These are the activations of a small neural network, seen along a few directions. Each row is one input.
Each table varies a few parts of the input and shows all the possible inputs, shuffled.
Descriptions start from the smaller parts, as in this example, which fits no table here: one of 3 separate values, together with either a single point or one of 11 places around a ring or (one of 4 places along a line, together with one of 5 places around a ring).
Shared parts are said once, and a part with two or three values counts as separate values.

Table:
R1: [ 27  -2  -4 -21  17  -6  -6  -4   7  19  -7  11  -1  25  -8  24  15]
R2: [  9   7  -8  -6 -14   5  -5   0   2  -2  10   6   4 -23  -8 -14  -5]
R3: [  6  22  13   3   2 -12   9 -29  12  11   8 -30  -4 -29   3  -4   0]
R4: [ -2 -10 -17  -3  -4  11  -4   5   5 -22  23  21  26  16  20   3   4]
R5: [ 23   2  -4 -20  30   0 -20   2  17  17 -12  11  -3  21 -10  14  12]
R6: [ 12  10 -13   7 -11  -7  -5 -14  -1  13  15  -1   8 -18 -11   5   5]
R7: [ 21  -4   0 -36  16   9  -6  13  10   5 -16  19   2  13  -6  10   4]
R8: [  4 -14 -23 -12   0   9 -12  15   8 -20  18  10  28  15  16  -5  -5]
R9: [  4  27   6   1  12 -16  -2 -23  18  10   5 -29  -8 -31   1 -18   0]
R10: [-28  -4   5  28 -26   2  17  16  -7   1  -9  -2 -19  -3 -16  -6 -18]
R11: [-28   5  19  11  -8  -6  11 -11 -25 -13 -30 -42 -27 -21  -1 -14  -1]
R12: [ 12   2  -6  12  -7   4   4 -14  -7   8  19   7   2 -18  -6  -8  -1]
R13: [ -2  23  20  -1  -6  -4  20 -19   9   1   9  -8 -11 -29  10 -23   3]
R14: [-34   6  21  19  -8 -13  34  -2   0  -2 -18 -27 -29 -20  -6  -9 -21]
R15: [-22 -31   5  17  -7  -2 -23  23 -24 -27 -10  -4   4  25  16  10  -3]
R16: [  4   5  -2   5 -15   7   1 -13   1   1  18  16   0 -16  -5 -11   2]
R17: [  8 -11 -21   3   3   4   0   7  -8 -13  27  14  26  18  16   4   1]
R18: [  4 -10 -28  -1  11   7 -26   9  19 -10  20  -3  25  17  10   6   6]
R19: [-31 -25  -3  22  -9  -2   5  32  -2 -13  -1   9   7  32   9   8 -17]
R20: [ 15  -3   7 -27  12  10   5   0   7   2  -7  30   1  18  -6  14  13]
R21: [-12 -16  17  -6  10   1 -13  18 -30   7 -47   4 -16  25  -1  18   9]
R22: [-22  -7   8  23 -22   5 -10   1 -36 -12 -26 -13 -12  -7 -18  -4   0]
R23: [  8  12 -14   5  -1   6 -20 -12  12   4  13  -9   3 -20 -14   0   2]
R24: [ 28  -4   3 -19  19   3   8   5  -6  11  -5  22   1  19  -7  14  10]
R25: [  8  18  17   9   2  -7  23 -21   1   9   8 -16  -5 -34   8 -17  -2]
R26: [  1  22  14 -13  -1  -7  10 -12  12  -2   3 -18  -9 -33   8 -27  -8]
R27: [-22  -7  14  -5   3   1  16  29  -2  19 -29  16 -19  37  -9  17 -12]
R28: [  9 -13 -26   3   2  -3 -13   0   8  -2  23   2  26  23  14  12   7]
Question: Describe the family of inputs behind these rows.
Answer: one of 4 places along a line, together with either one of 2 separate values or one of 5 places around a ring
Question: The inputs of R5 and R23 match in every part but the place on the line of 4. If R20 is changed in the same way as R5 into R23, which row does it become?
Answer: R16
Question: Which other rows does R9 become when the place on the ring of 5 takes its other values? List them by row number.
Answer: R3, R13, R25, R26
Question: Which other rows does R17 become when the place on the ring of 5 takes its other values? List them by row number.
Answer: R4, R8, R18, R28

Table:
R29: [  6  19  27 -10  13 -10   7 -22   2  16 -22 -24 -26 -25  -3  -7   3]
R30: [ -2  15  25 -12   9  -6  24  -2   9  19 -27   4 -30  -2 -14   1  -3]
R31: [ -1 -11 -19   2  -3   4   5  14  10 -13  29  18  27  18  17   1  -4]
R32: [ 28   3  -5 -32  23   1   1   5  19  19  -2  27   4  21  -6  13   9]
R33: [-25   4   5  25 -19  -4   5  -7  -6 -19   9 -28  -4 -29   9 -22 -12]
R34: [-17   1  13  11 -20  10  29  14 -15   1 -15  24 -17   2 -16   0 -12]
R35: [  8  -7 -14  -5  -6  18   6  20  -3   1   7  46  14  27  -9  14   4]
R36: [ 35   5  -2 -28  25  -4 -17 -18  15  14   8   0   7  -1   3   6  17]
R37: [-32   0  10  23 -17  -4  27  10  -4 -12   3  -5  -6  -5   9 -12 -17]
R38: [ -3  17   6  13 -11  -6  -3 -24  -4   4   0 -32 -13 -40  -7 -14   0]
R39: [-27 -42   2   8  10  -5 -38  30 -39 -13 -53 -15  -7  55   3  29   5]
R40: [ 24   4 -23  -2   2   2 -29 -18   9   2  28  -9  21 -16  -1   0  12]
R41: [  6  -9 -24   5  -7   3 -18  -1   7 -20  36  -5  30  -6  16  -8  -2]
Question: Describe the family of inputs behind these rows.
Answer: either a single point or (one of 2 separate values, together with one of 6 places around a ring)
Question: Which other rows does R31 become when the choice among 2 separate values takes its other values? List them by row number.
Answer: R37
Question: Which other rows does R33 become when the place on the ring of 6 takes its other values? List them by row number.
Answer: R29, R30, R34, R37, R38

Table:
R42: [ -1  -1 -19  20 -13   1 -17 -13   0 -14  34 -19  23 -21  11  -9   0]
R43: [ 30  -4 -24 -18  18   1 -32  -5  15   6  16   3  23   9   2  10  15]
R44: [ 13  24  10  -3   0  -8  -6 -37   7   7   9 -33 -12 -51  -2 -20   6]
R45: [ 11  25  15 -10   5  -6  27 -19  18  14   8  -7 -13 -31   0 -16  -6]
R46: [-20  -7  -7  19 -24  13   5  16 -17 -12  -3  13   2   5  -9   1  -7]
R47: [-27   5  29   9  -1 -14  15  -2 -10   4 -37 -28 -33  -7  -2  -4  -9]
R48: [ 18 -12  -9 -17   8  11  -9  14  -8  12 -13  36   5  35 -15  26  12]
R49: [-36 -23   4  22 -14  -4   0  23 -21 -23 -14 -10  -3  16  10  -2 -15]
R50: [ 27  -1  -9 -28  22   4  -4   6  24   9  15  32  19  23   7  10   9]
R51: [ -4  16  23   4  -4  -1  18  -9  -7  15 -24  -5 -31 -18 -21  -3  -2]
R52: [ -7   1 -14  11 -15   3  17   5  11 -13  34  10  17  -5  11 -12  -9]
R53: [ -4 -23   1 -10  17   0 -12  22 -12  -4 -25   8   3  45   8  20   6]
Question: Describe the family of inputs behind these rows.
Answer: one of 3 separate values, together with one of 4 places along a line
Question: The inputs of R47 and R51 match in every part but the place on the line of 4. If R53 is changed in the same way as R47 into R51, which row does it become?
Answer: R48
Question: Start at R49 and move only the place on the line of 4, one step at a time. The first step leads to R46. Which rows follow, in order?
Answer: R52, R42

Table:
R54: [  4 -10  -2  -9  10   1 -15   7  -3  -1 -10   5   4  18   2   9   6]
R55: [ 6 -2 -8 -5  2  5  0  8  7  3  6 17  8 11 -3  6  1]
R56: [ -2 -13 -11   4  -3   4  -9   9  -6 -11   9   7  14  12   7   3   1]
R57: [  0 -10 -13   1   0   3 -12  11  -1  -4   2   7  11  16   0   8   2]
R58: [ 8 -3 -3 -7  7  2  1  5  4  7  0 14  4 16 -2 10  4]
R59: [ -4  20  11   6  -4 -12  11 -23  10   1  10 -33 -11 -41   6 -22  -7]
R60: [ 4 -3 -7 -2 -2  6  3  6  2 -4 12 17 11  8  3  1  1]
R61: [-25  14  23  18 -16  -6  25  -7  -8  -1 -16 -23 -26 -28  -4 -17 -14]
R62: [ -4  21  15  11 -12  -6   9 -27  -5   5  -3 -29 -23 -46 -10 -19  -3]
R63: [  1 -11  -7   0   7   1 -10   8  -4   0  -4   5   7  21   2  13   4]
R64: [ 12  -3   1 -16  11   2  -2   4   3   6  -6  14   1  13  -1   7   5]
Question: Describe the family of inputs behind these rows.
Answer: either one of 3 separate values or (one of 2 separate values, together with one of 4 places along a line)
Question: Which of the alternatives is R62?
Answer: one of 3 separate values

Table:
R65: [-22 -21 -20  12 -19  13 -20  24 -13 -24 -18   3   5  34  -2  20  -6]
R66: [ 23  16  11 -18   7   0   2 -25  13  22  -2  10 -21 -27 -18 -10   6]
R67: [-16   5  22   6  -1   5  23   8 -28   8 -46  -2 -27  11 -13   6   1]
R68: [ 24  16 -16   0  -4  -5  14  -8  27   8  38  24  29   0   9  -6   2]
R69: [ 22  -2 -26   2  -3  -4 -23 -17   1   3  41  -2  31  -3   9  10  20]
R70: [-20 -16  17  33 -30  -8   7   5 -38 -20 -24 -11  -8   5  -1   2  -6]
R71: [  5  20  -2  -3 -17   0  22 -12  13   9  31  17   7 -42  -3 -26  -8]
R72: [  6   9  -9   3 -13   8 -16 -21  -7  -3  26  -5   7 -46  -2 -11   9]
R73: [-13  -2   5  -7  12  12  -6  20  -7   5 -35  23 -18  39 -13  26   3]
R74: [  5 -13 -23 -24  19  12   3  21  11 -11  17  15  21  23  18   3   1]
R75: [ 13 -24 -18 -11   8  -2 -38   4  -6 -21   8  -3  27  30  22   6  12]
R76: [ 26 -18   0 -30  38   2 -21  12   7  14 -15  15  10  26   2  17   9]
R77: [ 39   7  -4 -17  27  -4  -8 -17  21  26  11  18   1   3 -13  17  13]
R78: [-18  23  19  12  -3 -14  24 -15  11  -7   7 -33  -9 -31  11 -28 -14]
R79: [-30 -10  19  21 -18   0  36  21 -19  -6  -8   4 -17   3  -3 -10 -21]
R80: [-15   3   4  16  -1 -16 -17 -17   0 -10  -2 -55 -17 -37   8 -12  -6]
R81: [ -3  15  25  -3  15 -14  -1 -23  13  17 -23 -39 -31 -26  -4  -5  -4]
R82: [-27  -9  -3   8 -16  16  19  39   1  -9  -6  20  11  36  -7   3 -12]
Question: Describe the family of inputs behind these rows.
Answer: one of 3 separate values, together with one of 6 places around a ring
Question: The inputs of R67 and R79 match in every part but the choice among 3 separate values. If R81 is changed in the same way as R67 into R79, which row does it become?
Answer: R78
Question: Which other rows does R65 become when the choice among 3 separate values takes its other values? List them by row number.
Answer: R73, R82
